A small network was shown many inputs. Here are its activations along a few directions, one row for each input.
In each table, some parts of the input vary, and every possible input appears once, in random order.
A made-up example of a description, with smaller parts first: one of 5 places around a ring, together with either a single point or one of 9 places along a line or (one of 2 separate values, together with one of 6 places along a line).
Shared parts are said once, and a part with two or three values counts as separate values.
(in the rows, 128 means zero)

Other details of the inputs shift rows strongly along three fixed directions, in all tables alike. That doesn't count.

A family of inputs:
r1: [139 127 110 157 123 126 148 137 134 129 130 122]
r2: [142 120 109 151 128 138 138 131 144 128 141 131]
r3: [133 127  92 144 132 127 130 112 138 134 135 132]
r4: [124 135 185  81 126 127 114 108  96 122 108 147]
r5: [138 135 110 159 120 133 141 131 137 129 134 124]
r6: [144 190 150  54 113  93 184 123 152 127 164 161]
r7: [139 116 112 152 128 131 146 132 144 133 132 128]
r8: [133  99 166 157 128 143 100 112  80 122  94 129]
r9: [143 121 109 151 129 138 138 133 141 129 142 130]
r10: [144 130 107 152 122 139 136 132 141 132 136 127]
r11: [138 131 102 145 146 126 146 140 134 128 121 132]
r12: [131 131  94 137 137 137 145 125 136 128 119 130]
r13: [ 81 189 143  45 100  78 146 184 189 138 203  78]
r14: [ 77  77 151 138 134 141  65 159 109 123 111  78]
r15: [137 133 111 160 119 133 140 130 139 128 132 124]
r16: [ 73  88 154 139 128 138  68 157 104 122 107  75]
r17: [ 88  92 133 124 129 128  58 144 107 120 105  92]
r18: [128 135 184  82 137 119 113 115  95 121 117 136]
r19: [121 138 191  96 113 123 107 116 110 131 126 121]
r20: [120 134 186  81 135 121 113 109 100 121 117 137]
r21: [126 136 184  83 128 125 114 114  91 121 111 146]
r22: [119 139 192  97 112 122 109 116 110 127 129 124]
r23: [133 129  99 144 142 131 145 130 136 122 125 131]
r24: [130 133  95 140 136 136 145 128 132 124 123 132]
r25: [ 78 190 140  38 100  68 167 183 202 140 207  82]
r26: [143 119 108 148 128 140 139 129 148 134 138 129]
r27: [130 131  91 145 129 127 132 114 135 140 133 133]
r28: [133 126 112 158 122 128 149 131 140 128 129 124]
r29: [133 130  98 144 143 130 145 132 134 123 126 130]
r30: [182 153 187  95 116 116 144  55  87 135 125 201]
r31: [135 121  93 144 125 125 129 122 140 129 135 140]
r32: [177 104 132 180 133 147 144  98 101 125 106 164]
r33: [122 139 178  81 131 125 114 112  93 122 119 138]
r34: [143 118 111 153 128 129 146 138 138 130 135 127]
r35: [131 129 103 145 144 128 146 134 140 128 119 133]
r36: [188 149 190  99 114 115 138  61  81 128 114 205]
r37: [129 132  95 139 136 137 146 124 136 125 122 132]
r38: [141 128 109 151 121 142 136 127 147 134 133 128]
r39: [133 130 103 146 144 127 146 137 136 126 121 134]
r40: [ 89  85 151 129 134 147  62 156 109 127 118  83]
r41: [136 131  96 138 134 134 145 137 132 126 118 135]
r42: [134 129  99 140 142 132 146 126 139 126 121 130]
r43: [132 125  93 144 122 126 130 124 138 135 133 141]
r44: [138 129  92 144 121 119 130 127 136 130 124 136]
r45: [139 130 108 154 121 140 136 130 144 129 138 129]
r46: [137 117 112 153 127 131 147 131 144 129 134 129]
r47: [138 129 109 153 121 142 137 126 147 131 135 130]
r48: [140 130 107 155 122 140 136 132 141 130 138 128]
r49: [132 124  92 144 129 127 130 115 140 133 138 137]
r50: [ 76  93 146 123 150 138  70 155 107 126  94  86]
r51: [ 81 181 130  35 119  87 147 174 173 132 184  93]
r52: [ 75  94 144 127 151 137  68 161 102 123  99  86]
r53: [141 119 109 150 128 140 139 128 147 130 139 131]
r54: [ 80  92 143 120 139 148  69 146 101 124  88  94]
r55: [192 146 190  98 118 115 138  58  83 122 117 205]
Description of these inputs: one of 5 places along a line, together with either one of 2 separate values or one of 4 places along a line or one of 5 places around a ring.
Changing only the place on the line of 5 turns r39 into r52. The same change can be made to r24. Which row results?
> r33
Start at r4 and move only the place on the line of 4, one step at a time. The first step leads to r37. Which rows follow, in order?
> r20, r35

A family of inputs:
r56: [137  95  62 210 156 147 136 122 106 113  65 140]
r57: [128  97 195  98 156 132 105  96  70 118  79 158]
r58: [104 111  56 210 108 142 134 177 177 127 158  73]
r59: [ 93 122 137  66 122 121  77 133 128 128 139 119]
r60: [106 117 179 101 104 124 104 159 138 126 171  91]
r61: [ 84 138 173 103  92 107 105 164 159 144 164  66]
r62: [159  73  69 207 166 159 133 117  98 113  63 154]
r63: [ 64 150 132  71 131  93  91 155 139 129 154  85]
r64: [127  89  64 210 123 151 124 176 182 137 148  80]
r65: [ 80 141 146  80 128 102  93 132 116 135 135  97]
r66: [ 95 236  64  49 125  74 232 194 235 129 209 102]
r67: [ 91 125 141  72 143 109  87 145 124 128 147 104]
r68: [135 113 199  98 163 158 113  96  71 117  79 152]
r69: [ 85 137 135  64 114 113  77 143 128 132 140 115]
r70: [151 113 202 100 160 158 108  95  55 110  69 159]
r71: [ 71 146 130  65 110 107  82 138 139 129 144 104]
r72: [122  86  73 213 127 155 129 164 185 142 148  85]
r73: [124 103  36 195 125 153 112 111 130 135  97 128]
r74: [ 91 115 179 100 108 126 108 158 150 133 178  85]
r75: [201 197 117 107 121  86 246  80 140 129 135 210]
r76: [219 191 147 141  80 106 235  78 151 137 180 191]
r77: [146 127 208 111 145 153 113  77  41 116  54 158]
r78: [ 84 136 164  96  99 107  97 189 167 140 176  66]
r79: [136  82  47 193 144 167 110 105 134 133 103 145]
r80: [134  85  51 198 165 155 120 118 132 132 110 131]
r81: [134  98  41 202 155 148 111 136 123 129 104 125]
r82: [229 187 146 135  88 109 228  93 151 133 185 202]
r83: [226 194 152 142  89 102 224  81 166 138 174 195]
r84: [137 110 195 102 144 126  99 106  53 115  68 162]
r85: [146 126 201 101 152 152 106 102  52 114  67 159]
Changing only one part turns r63 into r81. The same change can be made to r58. Which row results?
> r82
What do these inputs look like to the network?
> one of 5 places along a line, together with either one of 2 separate values or one of 4 places along a line
Start at r68 and move only the place on the line of 5, one step at a time. The first step leads to r70. Which rows follow, in order?
> r85, r66, r77
Change only the place on the line of 4 in r65. List by row number the other rows that result.
> r73, r75, r77
